Each row below holds a small network's activations on one input, seen along a few directions.
Each table varies a few parts of the input and shows all the possible inputs, shuffled.
Descriptions start from the smaller parts, as in this example, which fits no table here: one of 8 places around a ring, together with either a single point or one of 9 places around a ring or (one of 3 separate values, together with one of 6 places along a line).
Shared parts are said once, and a part with two or three values counts as separate values.
(in the rows, 128 means zero)

Other details of the inputs vary at random and push rows far along two fixed directions, the same in every table; ignore that.

Table:
row 1: [107 122 118  96 108 130 114 135 114 107 143  96 135 137]
row 2: [138 128 135 139 137 120 141 125 114 102 135 133 102 140]
row 3: [109 132 112  89  91 121 111 148 135 143 123 119 143 110]
row 4: [146 135 134 129 144 118 130 113 134 131 118 152 118 128]
row 5: [138 128 135 139 137 119 142 127 116 103 135 133 101 140]
row 6: [140 132 133 123 145 123 153 114 135 142 117 137 107 136]
row 7: [112 128 112  87 115 126 105 136 143 137 123 112 149 123]
row 8: [141 134 133 140 142 114 131 120 117 113 140 146 116 134]
row 9: [133 130 130 141 113 110 152 153 121 108 130 140  93 124]
row 10: [100 112 140 172 103 186 100 125 119 151 125  97 191 107]
row 11: [114 128 116  86 115 128 103 124 133 136 126 114 151 125]
row 12: [ 98 112 145 165 106 190 105 120 123 160 114  97 188 105]
row 13: [117 131 120  85 116 131 100 111 124 135 129 115 153 127]
row 14: [114 106 160 228 123 185 147 144 121 132 116 110 141 113]
row 15: [108 126 113  80 116 132 127 132 140 147 124  99 138 131]
row 16: [115 127 108  94 113 123 100 140 137 129 135 113 152 125]
row 17: [137 132 125 142 142 109 136 143 134 115 135 144 112 130]
row 18: [116 130 119  85 116 130 101 116 127 135 128 115 152 126]
row 19: [142 133 135 122 145 125 152 106 129 141 119 138 108 137]
row 20: [111 127 118  79 117 135 123 114 126 145 127 101 141 134]
row 21: [112 115 155 234 104 173 145 161 124 150 117 128 149  92]
row 22: [141 132 133 123 145 124 153 111 133 142 117 138 107 136]
row 23: [108 126 113  80 116 133 126 129 138 147 124  99 138 132]
row 24: [141 134 134 140 142 115 131 118 115 113 140 146 116 135]
row 25: [142 133 137 122 146 126 151 101 125 140 120 138 108 138]
row 26: [143 137 122 139 118 105 136 147 136 130 125 157 110 115]
row 27: [105 122 114  97 107 128 116 148 124 108 141  94 132 135]
row 28: [137 127 132 140 136 118 143 135 122 103 133 132 100 138]
row 29: [139 132 128 141 142 111 134 135 128 115 136 145 114 131]
row 30: [113 114 158 215 109 184 165 145 133 176  98 121 140  96]
row 31: [106 122 115  96 107 128 115 145 121 108 141  94 133 135]
row 32: [109 127 114  98 113 123 105 135 120 118 146 108 149 130]
row 33: [141 134 132 140 142 113 132 123 119 114 139 146 116 134]
row 34: [115 127 109  94 113 124 100 137 135 128 136 114 153 126]
row 35: [125 112 155 226 129 182 131 134 132 153 112 129 161 104]
row 36: [140 131 131 123 145 122 154 119 138 142 116 137 106 135]
row 37: [149 134 129 136 142 116 126 117 128 123 130 152 121 131]
row 38: [ 90 110 138 177 103 182 109 144 119 143 131  90 183 108]
row 39: [145 133 131 129 144 117 132 121 140 132 116 151 117 127]
row 40: [144 133 130 129 144 116 133 126 144 133 115 150 116 126]
row 41: [145 132 122 138 142 112 129 137 144 125 126 150 117 127]
row 42: [140 133 130 141 142 112 133 128 122 114 138 146 115 133]
row 43: [109 123 120  95 108 131 112 128 108 106 145  97 135 139]
row 44: [140 132 132 123 145 123 153 116 136 142 116 137 106 135]
row 45: [146 134 133 129 144 118 131 116 136 132 117 151 118 128]
row 46: [143 133 129 130 144 115 133 129 146 133 115 150 115 125]
row 47: [140 129 138 138 137 122 140 118 109 102 137 134 103 141]
row 48: [138 132 127 141 142 110 135 138 130 115 136 144 113 131]
row 49: [150 135 131 136 143 117 125 112 125 122 131 152 122 132]
row 50: [110 128 115  97 113 124 104 130 116 118 147 109 149 131]
row 51: [139 131 130 123 145 122 154 121 140 142 115 136 105 134]
row 52: [148 133 127 137 142 114 127 124 134 124 128 152 120 129]
row 53: [139 128 137 139 137 121 140 120 111 102 136 134 102 141]
row 54: [107 127 110  98 113 121 106 146 128 119 144 107 147 128]
row 55: [112 128 120  78 117 136 122 109 122 145 129 101 142 135]
row 56: [148 134 129 137 142 115 126 119 130 123 129 152 121 130]
row 57: [144 133 130 129 144 116 132 123 142 133 116 151 116 126]
row 58: [137 127 133 140 136 118 143 132 120 103 133 132 100 139]
row 59: [147 132 125 137 142 113 128 129 138 124 127 151 119 129]
row 60: [117 128 112  93 113 126  98 127 128 127 138 115 155 128]
Description of these inputs: one of 5 places along a line, together with either a single point or one of 11 places along a line.
The inputs of row 58 and row 38 match in every part but the place on the line of 5. If row 14 is changed in the same way as row 58 into row 38, which row does it become?
> row 48
The inputs of row 42 and row 22 match in every part but the place on the line of 5. If row 33 is changed in the same way as row 42 into row 22, which row does it become?
> row 19
List by row number the other rows that have the place on the line of 5 in common with row 3.
> row 4, row 7, row 11, row 12, row 13, row 18, row 39, row 40, row 45, row 46, row 57
Which other rows does row 59 become when the place on the line of 11 takes its other values? List them by row number.
> row 10, row 16, row 34, row 35, row 37, row 41, row 49, row 52, row 56, row 60
Which other rows does row 9 become when the place on the line of 5 takes its other values? List them by row number.
> row 3, row 21, row 26, row 30
